A small network was shown many inputs. Here are its activations along a few directions, one row for each input.
In each table, some parts of the input vary, and every possible input appears once, in random order.
Descriptions start from the smaller parts, as in this example, which fits no table here: one of 3 separate values, together with either a single point or one of 9 places along a line or (one of 6 places along a line, together with one of 8 places around a ring).
Shared parts are said once, and a part with two or three values counts as separate values.
In the rows, 128 means zero.

Other details of the inputs shift rows strongly along three fixed directions, in all tables alike. That doesn't count.

Table:
row 1: [146, 148, 162, 141, 201, 111, 110, 166, 108, 76, 171, 51, 95]
row 2: [122, 137, 173, 114, 173, 125, 112, 118, 120, 107, 177, 72, 112]
row 3: [157, 89, 93, 115, 87, 123, 100, 146, 72, 166, 146, 157, 69]
row 4: [118, 94, 92, 121, 73, 145, 126, 126, 130, 169, 128, 175, 126]
row 5: [133, 146, 131, 155, 107, 138, 153, 130, 172, 130, 95, 151, 170]
row 6: [115, 108, 110, 126, 100, 131, 143, 118, 128, 138, 100, 153, 166]
row 7: [111, 166, 120, 132, 98, 150, 165, 139, 176, 95, 88, 143, 208]
row 8: [161, 141, 115, 133, 103, 141, 121, 162, 109, 109, 142, 117, 108]
row 9: [153, 129, 124, 135, 71, 129, 110, 190, 139, 74, 100, 144, 123]
row 10: [117, 154, 162, 150, 138, 131, 146, 125, 148, 94, 70, 130, 185]
row 11: [132, 89, 72, 138, 77, 144, 126, 97, 146, 218, 137, 195, 102]
row 12: [91, 157, 152, 88, 172, 126, 172, 81, 145, 122, 103, 122, 195]
row 13: [100, 146, 154, 109, 198, 131, 139, 72, 134, 144, 168, 74, 112]
row 14: [131, 180, 123, 126, 121, 121, 153, 144, 174, 84, 85, 143, 170]
row 15: [164, 138, 146, 131, 125, 138, 99, 168, 89, 77, 146, 93, 93]
row 16: [136, 123, 137, 112, 122, 105, 125, 153, 121, 92, 101, 127, 126]
row 17: [145, 107, 117, 154, 86, 134, 105, 164, 122, 126, 159, 119, 115]
row 18: [136, 101, 69, 145, 68, 144, 134, 117, 158, 205, 135, 191, 119]
row 19: [143, 114, 161, 131, 179, 99, 99, 173, 80, 82, 143, 70, 94]
row 20: [106, 129, 153, 116, 208, 107, 154, 48, 136, 174, 123, 113, 139]
row 21: [108, 115, 97, 101, 86, 143, 141, 104, 143, 175, 126, 188, 143]
row 22: [125, 118, 141, 129, 189, 117, 123, 54, 133, 201, 176, 116, 79]
row 23: [132, 105, 131, 157, 63, 138, 105, 186, 115, 80, 103, 127, 150]
row 24: [105, 162, 151, 147, 145, 131, 149, 120, 147, 97, 73, 123, 186]
row 25: [122, 148, 122, 107, 132, 120, 153, 112, 146, 118, 96, 156, 139]
row 26: [155, 107, 107, 146, 97, 132, 95, 186, 115, 103, 132, 140, 94]
row 27: [121, 98, 135, 128, 88, 126, 110, 170, 107, 105, 118, 117, 133]
row 28: [131, 108, 102, 129, 143, 112, 106, 136, 98, 154, 160, 149, 71]
row 29: [157, 126, 155, 134, 134, 124, 88, 176, 64, 79, 153, 83, 76]
row 30: [102, 193, 148, 109, 164, 139, 176, 94, 179, 109, 109, 121, 205]
row 31: [109, 111, 140, 118, 188, 108, 130, 71, 112, 183, 149, 99, 105]
row 32: [111, 111, 99, 120, 158, 130, 131, 53, 130, 208, 184, 136, 88]
Description of these inputs: one of 4 places along a line, together with either one of 3 separate values or one of 5 places along a line.
- The inputs of row 14 and row 16 match in every part but the place on the line of 4. If row 7 is changed in the same way as row 14 into row 16, which row does it become? => row 27

Table:
row 33: [111, 175, 177, 134, 195, 130, 166, 71, 150, 108, 110, 72, 181]
row 34: [132, 112, 102, 119, 144, 120, 131, 101, 123, 175, 140, 154, 99]
row 35: [137, 132, 86, 127, 82, 142, 142, 139, 145, 137, 115, 178, 150]
row 36: [121, 130, 107, 111, 158, 132, 128, 78, 113, 174, 162, 134, 94]
row 37: [102, 125, 113, 137, 128, 127, 143, 105, 155, 158, 141, 133, 150]
row 38: [141, 120, 115, 135, 93, 127, 128, 160, 135, 109, 93, 160, 141]
row 39: [124, 123, 132, 110, 162, 118, 135, 111, 105, 138, 150, 114, 111]
row 40: [120, 191, 154, 132, 164, 131, 168, 128, 168, 65, 68, 120, 200]
row 41: [144, 140, 156, 141, 144, 114, 115, 164, 117, 94, 150, 91, 110]
row 42: [134, 124, 97, 112, 133, 137, 134, 106, 121, 176, 166, 141, 100]
row 43: [156, 116, 127, 144, 92, 141, 92, 188, 103, 88, 135, 108, 107]
row 44: [111, 112, 119, 138, 76, 152, 125, 129, 148, 150, 107, 175, 154]
row 45: [133, 138, 120, 130, 102, 135, 135, 152, 134, 86, 85, 144, 170]
row 46: [139, 133, 155, 120, 139, 116, 107, 154, 108, 110, 174, 80, 87]
row 47: [130, 149, 112, 123, 148, 139, 144, 110, 140, 147, 118, 141, 136]
row 48: [125, 129, 103, 112, 75, 128, 138, 144, 143, 122, 87, 178, 161]
row 49: [126, 140, 117, 134, 97, 140, 133, 150, 130, 94, 100, 149, 152]
row 50: [141, 128, 158, 145, 136, 115, 104, 163, 108, 80, 135, 94, 101]
row 51: [112, 165, 168, 109, 221, 105, 156, 86, 128, 112, 125, 88, 143]
row 52: [117, 167, 148, 115, 150, 116, 152, 127, 151, 90, 75, 127, 179]
row 53: [110, 156, 157, 99, 213, 108, 153, 74, 122, 123, 143, 88, 133]
row 54: [131, 108, 178, 142, 149, 129, 91, 148, 107, 126, 189, 69, 97]
row 55: [125, 125, 104, 122, 152, 129, 129, 89, 119, 176, 146, 147, 93]
row 56: [142, 145, 109, 142, 97, 141, 131, 164, 141, 108, 94, 150, 157]
row 57: [135, 98, 170, 146, 136, 136, 87, 147, 113, 120, 170, 82, 97]
row 58: [97, 145, 144, 140, 130, 135, 151, 130, 159, 87, 75, 120, 206]
row 59: [133, 127, 108, 115, 126, 120, 131, 114, 142, 174, 150, 148, 99]
row 60: [123, 117, 110, 115, 132, 120, 127, 98, 132, 175, 149, 151, 84]
row 61: [127, 121, 100, 123, 95, 136, 132, 120, 133, 139, 120, 168, 119]
row 62: [124, 78, 146, 152, 101, 113, 84, 181, 94, 112, 153, 90, 99]
row 63: [111, 166, 152, 120, 215, 116, 149, 76, 129, 126, 135, 95, 124]
row 64: [118, 101, 117, 131, 84, 148, 125, 126, 146, 155, 108, 175, 158]
row 65: [151, 139, 144, 156, 108, 130, 107, 189, 123, 66, 105, 111, 134]
row 66: [153, 128, 143, 149, 121, 120, 102, 182, 110, 96, 146, 100, 105]
row 67: [132, 109, 97, 115, 97, 130, 131, 122, 129, 150, 126, 168, 119]
row 68: [147, 107, 149, 138, 138, 107, 93, 168, 83, 111, 153, 97, 83]
row 69: [135, 135, 106, 124, 104, 135, 141, 129, 161, 134, 100, 164, 139]
row 70: [128, 110, 102, 103, 114, 122, 125, 108, 128, 168, 146, 153, 101]
row 71: [113, 158, 158, 140, 132, 137, 160, 114, 150, 87, 65, 111, 209]
row 72: [129, 125, 113, 106, 138, 129, 137, 98, 139, 160, 150, 136, 101]
row 73: [132, 114, 86, 116, 79, 139, 134, 145, 119, 147, 109, 179, 140]
row 74: [116, 157, 157, 108, 197, 113, 147, 93, 139, 116, 118, 96, 136]
row 75: [138, 91, 163, 152, 73, 134, 82, 199, 105, 87, 120, 116, 139]
row 76: [140, 122, 84, 127, 61, 141, 138, 153, 148, 137, 116, 182, 141]
row 77: [129, 113, 102, 112, 149, 118, 126, 98, 109, 188, 148, 149, 94]
row 78: [111, 131, 137, 135, 134, 135, 150, 81, 135, 154, 122, 126, 142]
row 79: [119, 123, 112, 105, 135, 123, 128, 90, 127, 165, 157, 140, 90]
row 80: [121, 102, 146, 168, 85, 128, 93, 186, 118, 75, 122, 104, 134]
row 81: [134, 118, 100, 115, 140, 133, 135, 95, 126, 169, 162, 145, 101]
row 82: [122, 100, 124, 126, 124, 121, 135, 87, 116, 185, 143, 134, 118]
row 83: [137, 111, 83, 120, 85, 141, 123, 132, 122, 151, 113, 176, 129]
row 84: [152, 108, 146, 141, 134, 120, 87, 175, 85, 107, 148, 87, 79]
row 85: [123, 170, 140, 122, 147, 135, 157, 122, 154, 82, 100, 119, 177]
row 86: [124, 134, 133, 136, 134, 130, 148, 92, 141, 160, 138, 116, 142]
row 87: [125, 98, 153, 154, 143, 122, 94, 148, 117, 112, 166, 67, 96]
- The inputs of row 63 and row 68 match in every part but one. If row 49 is changed in the same way as row 63 into row 68, which row does it become? => row 39
- What is each input in this table made of? => one of 5 places along a line, together with either one of 3 separate values or (one of 2 separate values, together with one of 4 places along a line)
- Which other rows does row 86 become when the choice among 3 separate values takes its other values? List them by row number. => row 37, row 54
- A walk changes only the place on the line of 4. It starts at row 72 and steps to row 85. List the rest of the walk in order. => row 81, row 43
- Which other rows does row 70 become when the choice among 2 separate values takes its other values? List them by row number. => row 74
- Which other rows does row 56 become when the place on the line of 5 takes its other values? List them by row number. => row 47, row 55, row 77, row 84

Table:
row 88: [117, 129, 108, 147, 97, 133, 157, 100, 172, 173, 87, 176, 160]
row 89: [180, 97, 117, 139, 120, 99, 84, 188, 93, 131, 160, 121, 48]
row 90: [157, 162, 162, 110, 148, 105, 118, 188, 118, 44, 132, 80, 121]
row 91: [144, 103, 158, 149, 57, 122, 87, 200, 122, 80, 134, 90, 120]
row 92: [129, 200, 162, 141, 200, 125, 165, 117, 121, 57, 85, 80, 179]
row 93: [165, 130, 106, 114, 78, 135, 120, 201, 110, 81, 121, 137, 133]
row 94: [119, 82, 129, 137, 129, 118, 84, 109, 120, 173, 193, 110, 53]
row 95: [120, 49, 159, 105, 148, 78, 81, 124, 56, 156, 159, 99, 49]
row 96: [114, 160, 174, 160, 176, 131, 143, 117, 130, 84, 103, 58, 184]
row 97: [145, 112, 116, 154, 40, 168, 92, 197, 118, 73, 92, 165, 147]
row 98: [100, 133, 125, 137, 179, 129, 165, 56, 151, 195, 133, 129, 172]
row 99: [119, 137, 117, 137, 50, 159, 148, 151, 155, 101, 84, 147, 200]
row 100: [127, 107, 116, 146, 41, 151, 130, 177, 145, 111, 110, 148, 187]
row 101: [136, 112, 73, 122, 83, 132, 127, 144, 145, 133, 117, 190, 100]
row 102: [118, 157, 114, 97, 214, 126, 142, 91, 116, 143, 160, 113, 106]
row 103: [85, 167, 190, 140, 188, 125, 143, 124, 171, 68, 103, 76, 194]
row 104: [102, 133, 138, 109, 150, 119, 157, 78, 170, 172, 150, 126, 155]
row 105: [82, 103, 67, 91, 72, 138, 184, 80, 145, 177, 20, 249, 224]
row 106: [124, 149, 71, 128, 85, 168, 178, 72, 169, 189, 54, 233, 200]
row 107: [136, 73, 79, 116, 88, 138, 99, 98, 130, 216, 170, 198, 46]
row 108: [104, 133, 167, 140, 204, 101, 141, 74, 148, 174, 157, 89, 130]
row 109: [128, 186, 156, 109, 153, 119, 163, 129, 146, 62, 102, 103, 157]
row 110: [130, 57, 102, 160, 51, 146, 75, 184, 113, 150, 161, 148, 105]
row 111: [156, 93, 130, 112, 106, 119, 91, 118, 106, 168, 190, 127, 48]
row 112: [132, 135, 107, 100, 149, 124, 138, 96, 98, 163, 183, 122, 79]
row 113: [142, 138, 101, 128, 146, 107, 143, 95, 133, 166, 133, 155, 94]
row 114: [154, 129, 165, 137, 81, 151, 99, 186, 96, 68, 128, 98, 125]
row 115: [154, 168, 149, 147, 159, 125, 131, 189, 107, 48, 89, 86, 162]
row 116: [116, 116, 147, 159, 106, 147, 94, 172, 111, 85, 132, 83, 129]
row 117: [103, 165, 130, 107, 216, 127, 144, 75, 108, 136, 163, 103, 101]
row 118: [128, 149, 145, 118, 199, 123, 151, 45, 146, 179, 130, 129, 115]
row 119: [130, 134, 117, 101, 183, 109, 120, 124, 125, 138, 159, 126, 71]
- What is each input in this table made of? => one of 2 separate values, together with either a single point or (one of 3 separate values, together with one of 5 places along a line)
- The inputs of row 94 and row 116 match in every part but the choice among 2 separate values. If row 103 is changed in the same way as row 94 into row 116, which row does it become? => row 110
- Which other rows does row 109 become when the choice among 3 separate values takes its other values? List them by row number. => row 101, row 113
- Which other rows does row 96 become when the place on the line of 5 takes its other values? List them by row number. => row 92, row 98, row 106, row 115
